A small network was shown many inputs. Here are its activations along a few directions, one row for each input.
Each table varies a few parts of the input and shows all the possible inputs, shuffled.
A made-up example of a description, with smaller parts first: one of 3 separate values, together with either a single point or one of 9 places along a line or (one of 5 places around a ring, together with one of 6 places along a line).
Shared parts are said once, and a part with two or three values counts as separate values.
(in the rows, 128 means zero)

Other details of the inputs shift rows strongly along two fixed directions, in all tables alike. That doesn't count.

Table:
x1: [114 108 145 139 108 133 156 160 157 136  84  88 122]
x2: [146 179 131 118 100 122 132 120 101  97 156 173 115]
x3: [125 141 140 119 135 113 106 122 130 107 145 139 127]
x4: [124 102 132 147 130 124 123 141 146 132 124 105 140]
x5: [149 137 134 117 120 126 148 109 103 126 155 149 126]
x6: [149 105 101 107 152 124 110 135 142 142 164 112 151]
x7: [ 87  86 122 138 137 118 131 148 168 150  72  86 131]
x8: [103 134 153 162 113 126 160 134 120 102  63 166  84]
x9: [151 165 127 102 121 139 123 111  73 117 177 147 129]
x10: [110 131 144 146 121 138 147 137 113 118  85 149  99]
x11: [109 136 151 141 132 115 116 124 145  98 101 151 100]
x12: [150 141  99 108 126 141 120 138 116 154 167 124 144]
x13: [120 116 117 129 151 133 102 127 138 161 142  99 140]
x14: [164 132 112  94 142 147 128 104  98 162 197 122 144]
x15: [138 163 132 123 113 124 140 113  82  99 144 170 113]
x16: [111  75 120 146 138 137 119 157 160 141  87  98 146]
x17: [164 136  96 102 144 134 119 128 132 165 156  96 168]
x18: [113  93 124 144 119 130 158 148 127 142  82 111 127]
x19: [144 152 140 140 120 112 125 110 124  89 158 161 118]
x20: [148 116 110 128 150 131 104 126 132 147 171 109 150]
x21: [133 140 109  97 158 125  93 115 125 146 176 122 146]
x22: [ 99 122 136 159 130 120 134 119 153 125  83 125 104]
x23: [119 167 122 125 129 123 115  93 116  95 141 174 115]
x24: [132 130 135 121 131 112 118 126 135 105 145 141 133]
x25: [116  82 128 147 117 123 153 170 176 160  35  64 146]
x26: [145 178 140 118 118 133 138 115 119 104 159 156 109]
x27: [156 164 128 112 114 121 140  94  84 102 173 176 120]
x28: [140 108 112 124 135 134 143 126 119 157 132 123 132]
x29: [136 143  95  95 157 123 104 106 126 145 180 122 146]
x30: [ 78  75 131 147 127 132 117 162 162 153  60  87 142]
x31: [156 120 113 107 143 137 138 115 109 163 170 124 141]
x32: [124  82 124 127 135 151 147 142 134 177 106  80 130]
x33: [100 125 161 160 105 115 135 131 146  74  76 163 108]
x34: [103 101 145 158 110 117 141 142 155  90  70 137 118]
x35: [148 131 122  98 129 145 130 125  91 148 167 106 144]
x36: [137 100  97 119 145 143 138 140 116 172 138 103 150]
x37: [119 147 125 125 136 131 101 111 122 116 139 151 130]
x38: [143 125 113 113 139 143 128 145 146 164 135  81 156]
x39: [136 125 131 151 134 119 128 123 142 110 129 137 117]
x40: [115 165 145 119 129 108 111 108 123  95 143 165 114]
x41: [121 169 148 134 127 114 111 103 117 100 153 162 114]
x42: [117 134 144 148  91 112 155 146 147 114  60 141 105]
x43: [144 111  97  98 139 147 118 142  92 170 165  89 164]
x44: [142  84 119 112 131 145 145 134 123 176 138  77 151]
x45: [103 142 159 149 112 119 116 123 131  80  98 166 110]
x46: [110 118 152 148 114 104 141 135 157  87  87 151 102]
x47: [142 178 135 123 118 133 138 119 114 102 164 170 109]
x48: [104  70 129 145 141 124 127 162 175 144  75  92 130]
x49: [105 135 167 164 116 113 125 125 143  93  93 148  98]
x50: [127 150 146 146 133 121 110 110 130 104 133 152 105]
x51: [139 110 107 113 124 141 134 160 134 165 153  83 155]
x52: [139 167 132 122 133 127  94  99 108  91 168 176 121]
x53: [132 141  92  99 139 130 100 108 111 141 182 125 164]
x54: [149 116 100 116 143 132 107 125 129 126 164 128 154]
x55: [139  90 117 110 129 148 140 138 116 174 138  74 148]
x56: [124 157 151 137 119 137 141 119 100 105 110 162  95]
x57: [143 138 128 116 121 131 134 141 138 138 130  94 149]
x58: [134 100 118 112 142 154 133 142 116 178 134  84 141]
x59: [ 94 141 152 162 117 110 142 115 145  99  85 150  97]
x60: [119 149 147 154  98 117 153 135 146 106  63 163  91]
Description of these inputs: one of 2 separate values, together with either one of 6 places around a ring or one of 9 places around a ring or (one of 3 separate values, together with one of 5 places along a line).
Question: Changing only the choice among 2 separate values turns x7 into x29. The same change can be made to x35. Which row results?
Answer: x58
Question: Changing only the choice among 2 separate values turns x43 into x10. The same change can be made to x9. Which row results?
Answer: x56
Question: Which other rows does x41 become when the place on the line of 5 takes its other values? List them by row number.
Answer: x4, x19, x49, x59

Table:
x61: [144 178 172 129  94 107 151 114 123  75 130 163 104]
x62: [155 105  99 120 142 144 136 119  78 142 205 132 138]
x63: [109  86 119 123 156 163 151 136 114 216  82  78 125]
x64: [ 96 137 150 141 107 147 158 132  99 130  65 124  99]
x65: [143 174 177 150 104 139 164 106  93 106 135 171  81]
x66: [145 184 178 128  99 108 156 109 130  83 135 160  99]
x67: [ 91 151 130 132 172  97  88  69 134 120 144 161 111]
x68: [119  38 106 148 133 148 152 161 113 167 113  87 143]
x69: [157 154  86  98 138 124  94 131 136 140 176 115 165]
x70: [ 71  88 149 150 172 138  54 128 155 116 125 109 122]
x71: [ 86  84  87 121 183 120  73 109 150 189 141  86 166]
x72: [129 212 154 127 111 117 133 117 149  89 124 171  91]
x73: [ 89  89 134 167 119 127 142 172 211 144  19  85 119]
x74: [138 169 133 153 106 100 125 119 141  66 110 196 119]
x75: [121 199 137 126  96 115 123 125 137  77 117 177 102]
x76: [147 101  82  93 153 150 126 109  63 163 182 158 143]
x77: [107  50 126 177 114 106 142 172 189 120  27 101 134]
x78: [ 89 104 132 123 178 131  38 120 122 116 182 119 151]
x79: [146 144  99  86 154 167 124  92  63 180 178 130 140]
x80: [177 129  97 114 144 114 106 115 140 133 192 120 158]
x81: [ 86  80 118 162 111 125 134 185 196 134  13  92 137]
x82: [170 151 145 110 122 120 142 106 129 105 182 134 127]
x83: [125 147 155 134 142 131 165  85  88 108 128 210  58]
x84: [134 156 156 147  88 137 154 120  71  83 123 183 104]
x85: [139 135  91  87 149 163 122 100  58 176 171 130 145]
x86: [113  51 153 176 120 120 165 167 198 129  41  90 118]
x87: [149 148 158 133  91 106 146 116 119  55 125 178 113]
x88: [141 116  99  90 145 169 126 135  89 208 155  57 161]
x89: [125 199 149 123  86 114 130 127 123  84 114 170 102]
x90: [143 159  84  88 121 133  96 140 125 139 175 117 170]
x91: [138 193 166 123  96 112 145 121 119  80 123 159 101]
x92: [163  77  79 118 148 116 104 147 153 167 161  73 179]
x93: [ 90  86 148 145 100 123 161 187 170 138  25  70 127]
x94: [132 116 133 156 136 117 134 149 190 149  86 103 132]
x95: [148 133  99  91 140 145 115 157 149 201 163  50 172]
x96: [151 135 123 102 100 116 129 134 115 111 151 125 156]
x97: [136 200 151 138 121 113 129 107 159  85 121 177  94]
x98: [ 83  94 133 148  93 129 143 194 173 144  17  83 134]
x99: [164 139 113  87 117 122 122 133 110 134 190 103 165]
x100: [131 139 157 161 122 129 167 100  91  82 145 187  78]
x101: [106  54 155 156 101 122 166 168 181 123  41  80 123]
x102: [183 117  87 107 160 117 107 118 149 157 203  95 170]
x103: [154 155 165 148 121 108 155 106 151  72 136 178  95]
x104: [145 121 131 130 114 143 142 138  87 149 143 117 134]
x105: [122 142 148 134 136 132 161  88  81 102 125 213  66]
x106: [108  39 137 168 111 120 160 177 185 117  36 100 135]
x107: [140 126  80  92 142 146 103 156 156 188 165  60 177]
x108: [127 149 114 105 115 154 131 121  67 140 132 123 135]
x109: [121 195 169 128 115 141 159  91  83 109 118 165  76]
x110: [167 118 111 119 154 149 141 110  90 156 216 124 130]
x111: [156  97  72 116 148 127 100 151 157 179 160  72 188]
x112: [158 105  82 119 154 131 104 144 164 182 167  73 184]
x113: [ 36  54 175 194 170 124  84 152 196 116  33  85  95]
x114: [ 57 140 133 149 134  97  94  83 134  84  99 202 104]
x115: [ 45  76 110 164 157  99 100 120 167 140  54 115 122]
x116: [140 200 175 122 103 112 150 118 126  87 127 157  96]
x117: [121 122 170 165  98 146 165 140 113 133  86 132  99]
x118: [129 203 155 126  92 119 133 121 131  92 118 166  98]
x119: [133 129 121 115 142 143 147 102  72 123 150 194  91]
x120: [180  94  83  98 147 127 113 130 133 146 202  96 181]
x121: [ 77 121 153 146 165 120  47 121 122  74 146 159 125]
x122: [155 149 104  82 116 126 116 144 102 134 176 104 173]
x123: [134 129  86  86 145 163 121 105  52 171 168 137 155]
x124: [178 127 119  96 128 129 125 119 125 131 198 104 156]
Question: What do these inputs look like to the network?
Answer: one of 4 places along a line, together with either one of 2 separate values or one of 5 places around a ring or one of 9 places around a ring
Question: Changing only the place on the line of 4 turns x67 into x71. The same change can be made to x63. Which row results?
Answer: x79
Question: Which other rows does x90 become when the place on the line of 4 takes its other values? List them by row number.
Answer: x72, x75, x107
Question: Start at x87 and move only the place on the ring of 9, one step at a time. The first step leads to x106. Which rows follow, in order?
Answer: x77, x74, x81, x90, x98, x122, x96
Question: Which other rows does x100 become when the place on the ring of 5 takes its other values? List them by row number.
Answer: x79, x88, x105, x117
Question: Which other rows does x98 become when the place on the line of 4 takes its other values? List them by row number.
Answer: x89, x95, x118
Question: Which other rows does x115 become when the choice among 2 separate values takes its other values? List them by row number.
Answer: x78
